These are the activations of a small network on made-up records, seen along a few directions, one row for each record.
After each row come some of the record's fields: TEGOV, RESO, TON, FOMIS, DAS, ZERIN, NEV.
A field that a record lacks is written missing.
Other fields move the rows too, some of them a lot.
(in the rows, 500 means zero)
Strong random noise was added to every row along 15 fixed directions; ignore it. To show where, here is one row again and again, with new noise each time:
[375 356 487 427 645 608 522 449 204 370 619 521 409 564 591 450 487 339
 516 164 587 400 431 374 513 610 643 576 692 377 466 730 566 527 545 520
 644 721 826]
[447 568 424 327 517 518 479 288 559 506 731 485 378 263 435 398 597 436
 479 478 380 523 352 252 541 356 585 439 452 489 352 597 929 430 697 461
 643 346 481]
[598 323 546 639 690 502 431 686 339 302 445 536 428 625 377 341 330 318
 383 546 568 516 459 650 535 617 561 340 351 581 606 453 264 549 350 344
 435 529 363]
[534 447 389 660 576 536 271 321 258 182 538 396 405 358 414 295 389 306
 622 534 578 263 627 506 438 660 548 497 344 481 386 612 414 710 312 488
 591 474 527]
[434 472 618 310 517 481 608 350 392 466 541 438 297 432 535 502 673 523
 434 360 543 603 338 280 511 480 536 579 578 426 318 692 701 505 576 582
 657 559 730]
[566 663 697 376 328 383 693 586 559 529 323 519 209 527 489 476 554 775
 495 547 686 739 554 297 646 367 669 446 614 514 532 524 517 512 388 435
 795 466 451]
[317 359 335 545 520 674 227 438 417 358 534 603 714 263 482 286 516 201
 565 218 443 179 580 459 460 484 439 454 525 537 249 503 903 535 723 533
 612 560 797]
[200 511 268 412 555 195 469 375 552 576 562 366 553 320 379 339 369 506
 627 822 487 364 571 504 218 482 284 520 418 508 377 560 428 346 481 846
 336 305 364]
[460 269 544 555 488 634 181 469 639 271 426 712 732 369 668 406 658 605
 461 251 554 563 650 608 513 514 437 554 408 497 476 528 646 521 410 401
 542 449 605]
[356 235 502 358 638 455 450 716 653 448 388 619 497 672 619 308 582 579
 171 330 518 927 301 744 480 559 552 440 391 530 560 427 391 346 393 553
 430 271 427]
[578 556 594 357 437 661 583 485 478 490 532 471 413 432 598 490 687 463
 380 293 537 668 479 486 653 468 521 477 512 526 377 465 705 554 586 353
 625 468 678]
[575 477 466 391 714 635 393 746 470 379 528 634 493 568 582 491 525 505
 328 306 295 473 220 564 547 639 641 391 534 557 480 496 496 515 583 299
 495 536 490]
[494 589 423 330 675 503 404 784 407 444 473 522 414 464 589 574 332 509
 507 587 235 452 421 563 405 663 480 454 480 594 402 464 194 616 463 479
 357 450 517]
[699 669 553 522 467 677 394 731 440 418 421 501 446 556 527 594 551 389
 361 421 207 554 355 534 543 656 614 516 326 571 249 221 495 783 421 419
 542 353 647]
[578 369 473 611 593 816 301 532 590 257 492 677 734 456 605 634 627 652
 524 263 442 278 525 360 500 771 623 697 595 376 392 520 530 525 393 409
 741 566 716]
[552 422 504 471 583 589 500 650 661 432 466 600 408 343 407 522 285 595
 575 765 526 590 701 339 565 521 530 419 443 542 551 409 262 405 358 363
 641 340 360]
[514 291 632 648 471 595 530 467 328 403 561 492 497 709 556 395 512 246
 370 268 725 802 638 660 604 532 570 574 334 424 616 417 472 580 272 453
 491 449 661]

[359 705 292 417 341 508 562 459 516 570 461 427 588 508 563 321 581 596
 553 294 694 355 637 575 542 487 576 488 720 446 422 457 634 448 546 570
 734 492 604] : (TEGOV tozo; RESO gadu; TON missing; FOMIS kapun; DAS zelur; ZERIN lun; NEV fatuv)
[229 351 487 409 516 322 785 580 632 740 415 536 390 371 250 355 398 437
 505 690 590 529 462 100 485 237 497 359 682 611 537 525 764 205 740 723
 654 523 482] : (TEGOV dig; RESO gadu; TON missing; FOMIS kapun; DAS konuv; ZERIN mivu; NEV mani)
[367 270 488 582 651 396 366 408 437 351 596 642 558 635 535 368 457 546
 520 384 615 517 480 468 444 477 659 534 530 412 758 768 500 421 365 511
 485 574 381] : (TEGOV dig; RESO dorub; TON nedo; FOMIS kapun; DAS zelur; ZERIN mivu; NEV mani)
[476 717 375 302 405 411 638 559 634 601 423 389 268 136 498 430 515 587
 592 777 402 507 609 143 479 452 593 444 600 721 461 550 605 570 547 588
 648 237 395] : (TEGOV dig; RESO gadu; TON missing; FOMIS fata; DAS konuv; ZERIN mivu; NEV mani)
[490 475 616 749 378 443 288 656 357 503 356 672 610 836 451 534 247 423
 573 413 531 502 574 889 517 413 377 421 339 409 506 227 258 571 405 497
 330 701 572] : (TEGOV dig; RESO dorub; TON dib; FOMIS kapun; DAS zelur; ZERIN lun; NEV fatuv)
[595 532 668 450 495 447 465 409 525 536 479 513 318 534 415 635 401 597
 499 659 537 680 396 635 579 388 308 413 329 399 383 396 278 412 521 426
 422 577 466] : (TEGOV dig; RESO gadu; TON missing; FOMIS fata; DAS zelur; ZERIN mivu; NEV mani)
[696 550 504 627 577 651 496 475 613 457 530 478 448 443 298 624 617 523
 428 600 239 323 163 203 509 594 666 541 431 494 334 466 711 516 571 480
 681 475 451] : (TEGOV dig; RESO gadu; TON missing; FOMIS kapun; DAS konuv; ZERIN mivu; NEV mani)
[390 531 368 600 441 407 416 312 513 523 553 392 696 731 504 429 686 502
 373 339 478 449 292 717 365 626 510 664 407 325 353 436 621 462 433 752
 443 417 542] : (TEGOV tozo; RESO gadu; TON missing; FOMIS kapun; DAS zelur; ZERIN mivu; NEV fatuv)
[331 707 203 375 501 287 624 461 634 664 576 408 393 591 310 306 373 621
 506 688 553 446 355 530 416 442 634 350 572 412 465 420 439 232 545 648
 631 286 207] : (TEGOV dig; RESO dorub; TON dib; FOMIS fata; DAS zelur; ZERIN lun; NEV mani)
[326 408 365 512 546 608 525 349 598 686 752 478 691 587 480 705 458 328
 485 474 290 575 379 419 360 557 407 741 389 297 326 313 566 313 568 814
 394 356 734] : (TEGOV dig; RESO gadu; TON missing; FOMIS kapun; DAS zelur; ZERIN lun; NEV mani)
[511 445 364 548 578 595 536 408 693 522 493 408 633 431 384 398 648 558
 409 529 524 338 364 557 471 570 456 475 474 508 381 480 599 351 574 512
 572 405 387] : (TEGOV tozo; RESO gadu; TON missing; FOMIS fata; DAS konuv; ZERIN mivu; NEV mani)
[453 563 453 325 580 438 522 691 630 536 293 477 418 407 488 580 451 751
 505 730 339 419 424 462 369 605 425 505 563 547 274 484 215 506 453 641
 553 408 481] : (TEGOV tozo; RESO dorub; TON dib; FOMIS fata; DAS konuv; ZERIN mivu; NEV mani)
[349 155 792 511 514 271 366 563 595 365 220 775 622 405 597 426 688 792
 476 382 643 560 550 244 432 341 472 595 644 585 699 868 722 463 459 578
 504 728 515] : (TEGOV tozo; RESO gadu; TON missing; FOMIS fata; DAS zelur; ZERIN mivu; NEV fatuv)
[589 597 601 463 473 473 551 479 351 540 519 426 177 642 325 493 340 285
 446 561 393 623 249 523 588 368 601 324 367 469 335 433 525 603 605 465
 588 521 470] : (TEGOV tozo; RESO dorub; TON nedo; FOMIS fata; DAS konuv; ZERIN lun; NEV mani)
[324 368 421 276 718 501 328 436 389 308 591 612 282 403 682 493 536 575
 526 244 256 460 191 125 395 579 810 615 688 444 500 938 680 564 589 631
 657 573 634] : (TEGOV dig; RESO gadu; TON missing; FOMIS kapun; DAS konuv; ZERIN lun; NEV fatuv)
[699 220 642 863 619 659 498 431 429 332 454 534 518 691 327 544 445 450
 471 452 677 395 423 508 588 659 585 550 407 371 595 518 350 492 337 390
 627 740 526] : (TEGOV tozo; RESO gadu; TON missing; FOMIS kapun; DAS konuv; ZERIN lun; NEV mani)
[484 511 438 400 507 528 411 668 673 558 433 630 496 331 571 548 269 597
 647 695 376 563 686 599 510 405 356 360 465 636 590 406 267 451 547 396
 364 410 358] : (TEGOV tozo; RESO dorub; TON dib; FOMIS kapun; DAS konuv; ZERIN lun; NEV mani)
[511 435 445 837 549 693 445 434 250 430 715 558 318 713 268 491  37 170
 701 502 555 422 650 285 632 484 855 532 328 243 542 353 359 621 209 459
 827 503 630] : (TEGOV tozo; RESO gadu; TON missing; FOMIS kapun; DAS konuv; ZERIN mivu; NEV fatuv)
[601 549 499 603 398 658 460 750 710 450 180 607 499 319 470 561 510 686
 588 553 360 344 581 173 538 568 668 524 594 622 371 380 535 659 444 516
 836 437 582] : (TEGOV tozo; RESO gadu; TON missing; FOMIS fata; DAS konuv; ZERIN lun; NEV fatuv)
[495 258 670 755 428 508 418 478 439 418 504 652 580 733 531 399 519 384
 412 233 685 715 575 596 609 413 624 582 354 394 698 474 617 533 297 456
 520 534 583] : (TEGOV tozo; RESO gadu; TON missing; FOMIS fata; DAS konuv; ZERIN lun; NEV fatuv)
[455 518 561 295 501 591 520 766 430 558 467 588 249 575 606 536 458 351
 351 321 235 806 296 377 558 469 731 478 474 547 379 393 576 649 556 533
 588 353 708] : (TEGOV dig; RESO dorub; TON nedo; FOMIS fata; DAS konuv; ZERIN lun; NEV fatuv)
[378 449 602 519 372 304 398 269 390 542 531 442 434 380 472 436 478 307
 546 570 467 667 583 450 403 288 318 556 240 521 408 538 696 637 488 690
 321 433 620] : (TEGOV tozo; RESO gadu; TON missing; FOMIS kapun; DAS zelur; ZERIN lun; NEV mani)
[425 418 586 684 396 419 595 800 424 517 203 557 669 755 497 330 601 396
 395 263 591 424 506 532 464 501 686 517 669 654 602 496 676 645 446 627
 557 620 596] : (TEGOV tozo; RESO dorub; TON nedo; FOMIS kapun; DAS konuv; ZERIN lun; NEV mani)
[602 596 404 521 476 501 593 505 492 435 418 331 466 652 524 418 686 536
 345 457 554 512 348 635 470 745 635 511 573 513 516 496 403 520 433 546
 560 403 383] : (TEGOV dig; RESO dorub; TON dib; FOMIS fata; DAS zelur; ZERIN mivu; NEV mani)
[285 196 323 295 767 782 647 206 609 529 668 378 614 234 526 642 410 600
 663 563 745 307 674 500 438 640 114 610 694 283 289 713 181  93 643 594
 591 661 745] : (TEGOV tozo; RESO gadu; TON missing; FOMIS kapun; DAS zelur; ZERIN mivu; NEV mani)
[469 310 436 589 597 428 116 469 693 313 393 623 532 347 471 313 449 600
 466 627 413 566 455 688 417 453 404 395 175 563 490 513 441 522 370 485
 398 324 270] : (TEGOV tozo; RESO gadu; TON missing; FOMIS kapun; DAS konuv; ZERIN lun; NEV mani)
[511 507 485 449 462 495 805 446 426 561 597 330 545 492 599 361 552 438
 496 473 896 569 829 648 620 485 467 463 657 554 804 620 437 434 453 340
 450 519 404] : (TEGOV tozo; RESO gadu; TON missing; FOMIS fata; DAS zelur; ZERIN lun; NEV fatuv)
[686 664 562 409 362 750 629 149 498 542 601 254 407 307 516 583 769 523
 495 418 601 466 503 542 655 452 372 539 448 418 133 520 716 611 614 361
 709 513 720] : (TEGOV tozo; RESO dorub; TON dib; FOMIS fata; DAS konuv; ZERIN mivu; NEV mani)
[572 656 471 438 409 530 706 516 651 632 555 464 414 488 442 494 338 603
 607 717 706 648 780 549 658 356 500 347 535 514 670 379 352 347 459 320
 618 373 259] : (TEGOV dig; RESO dorub; TON nedo; FOMIS kapun; DAS konuv; ZERIN lun; NEV mani)
[321 387 512 368 596 476 551 560 478 524 477 667 326 535 468 438 375 619
 567 368 563 427 359 251 554 380 670 430 763 391 504 685 574 316 639 539
 780 690 584] : (TEGOV dig; RESO dorub; TON dib; FOMIS fata; DAS konuv; ZERIN mivu; NEV fatuv)
[514 699 303 438 420 643 312 506 559 491 478 458 499 241 499 465 370 442
 694 595 306 259 636 566 486 451 428 384 492 593 277 407 525 619 636 461
 569 389 492] : (TEGOV dig; RESO dorub; TON dib; FOMIS fata; DAS konuv; ZERIN mivu; NEV mani)

Which values does each new row have?
[417 325 471 686 296 595 433 563 685 420 162 558 733 355 568 294 724 504
 500 310 644 445 731 437 468 499 525 569 602 684 527 475 793 583 484 649
 661 459 643] : (TEGOV dig; RESO gadu; TON missing; FOMIS kapun; DAS konuv; ZERIN lun; NEV mani)
[416 916 318 317 433 274 776 164 526 776 732 269 309 608 491 571 558 832
 640 546 623 332 235 513 484 447 459 516 707 231 424 628 509 226 690 649
 550 621 383] : (TEGOV dig; RESO gadu; TON missing; FOMIS fata; DAS konuv; ZERIN lun; NEV fatuv)
[623 695 411 468 659 243 652 665 345 461 527 306 384 569 547 352 613 497
 352 628 366 399 260 489 396 632 774 405 583 784 822 778 501 702 439 426
 278 442  92] : (TEGOV dig; RESO gadu; TON missing; FOMIS kapun; DAS konuv; ZERIN mivu; NEV mani)
[347 110 693 677 417 517 431 505 524 443 351 752 524 524 498 464 404 398
 593 332 692 661 700 305 559 334 568 552 569 462 686 591 640 448 471 583
 631 662 708] : (TEGOV dig; RESO gadu; TON missing; FOMIS fata; DAS konuv; ZERIN lun; NEV mani)
[525 322 666 508 421 636 578 374 703 486 453 518 550 509 502 605 679 596
 370 502 633 819 583 428 555 530 472 638 425 389 415 399 510 383 370 532
 658 335 617] : (TEGOV dig; RESO dorub; TON dib; FOMIS kapun; DAS zelur; ZERIN mivu; NEV mani)
[474 635 527 525 405 411 622 431 369 671 534 303 679 806 623 583 654 462
 424 349 496 471 382 882 395 513 376 638 502 433 434 516 509 584 516 647
 256 606 587] : (TEGOV tozo; RESO dorub; TON nedo; FOMIS fata; DAS konuv; ZERIN mivu; NEV mani)
[601 565 487 507 441 717 518 430 665 628 613 463 562 453 602 727 529 540
 523 527 363 644 526 585 555 482 395 603 354 464 432 308 458 502 491 445
 427 376 587] : (TEGOV dig; RESO gadu; TON missing; FOMIS kapun; DAS konuv; ZERIN mivu; NEV mani)
[258 122 521 732 462 456 332 432 565 381 403 686 438 663 389 495 299 401
 568 483 486 709 536 144 357 517 773 758 409 275 549 486 462 456 205 909
 742 332 644] : (TEGOV dig; RESO gadu; TON missing; FOMIS fata; DAS zelur; ZERIN mivu; NEV mani)
[493 637 334 283 644 419 784 540 519 583 535 316 293 577 551 429 510 758
 410 584 699 579 381 577 526 660 531 486 620 439 556 529 141 304 401 508
 548 459 371] : (TEGOV tozo; RESO gadu; TON missing; FOMIS fata; DAS zelur; ZERIN lun; NEV fatuv)
[466 354 517 601 510 568 571 564 412 550 638 560 655 728 548 579 368 280
 466 410 611 651 676 605 539 580 520 594 511 400 744 358 338 394 401 474
 354 515 580] : (TEGOV dig; RESO gadu; TON missing; FOMIS fata; DAS zelur; ZERIN mivu; NEV fatuv)
[496 504 597 514 534 421 393 359 167 395 685 542 503 573 565 459 625 318
 480 194 456 342 324 501 501 448 571 520 553 450 514 743 824 666 636 426
 408 773 643] : (TEGOV dig; RESO dorub; TON dib; FOMIS fata; DAS konuv; ZERIN lun; NEV fatuv)
[658 624 548 365 369 586 490 291 531 457 650 476 498 429 780 497 590 677
 567 397 742 721 809 850 693 370 373 415 496 462 722 606 419 524 468 124
 421 493 361] : (TEGOV tozo; RESO dorub; TON dib; FOMIS fata; DAS zelur; ZERIN lun; NEV mani)
[610 562 383 417 557 710 529 681 462 465 486 458 472 280 431 453 314 278
 549 672 469 377 755 521 584 566 463 286 562 694 496 365 327 543 601 269
 524 418 442] : (TEGOV dig; RESO dorub; TON dib; FOMIS fata; DAS zelur; ZERIN mivu; NEV mani)
[604 645 439 531 293 577 424 342 780 495 468 497 699 545 593 531 743 779
 464 388 648 544 567 724 569 559 433 577 498 385 457 341 560 383 452 449
 583 385 405] : (TEGOV dig; RESO gadu; TON missing; FOMIS fata; DAS zelur; ZERIN lun; NEV fatuv)
[420 143 522 501 535 696 509 474 766 462 490 661 792 307 458 508 553 432
 461 518 633 560 758 416 520 480 325 497 577 515 535 438 618 212 626 459
 576 426 536] : (TEGOV dig; RESO dorub; TON dib; FOMIS fata; DAS zelur; ZERIN lun; NEV mani)
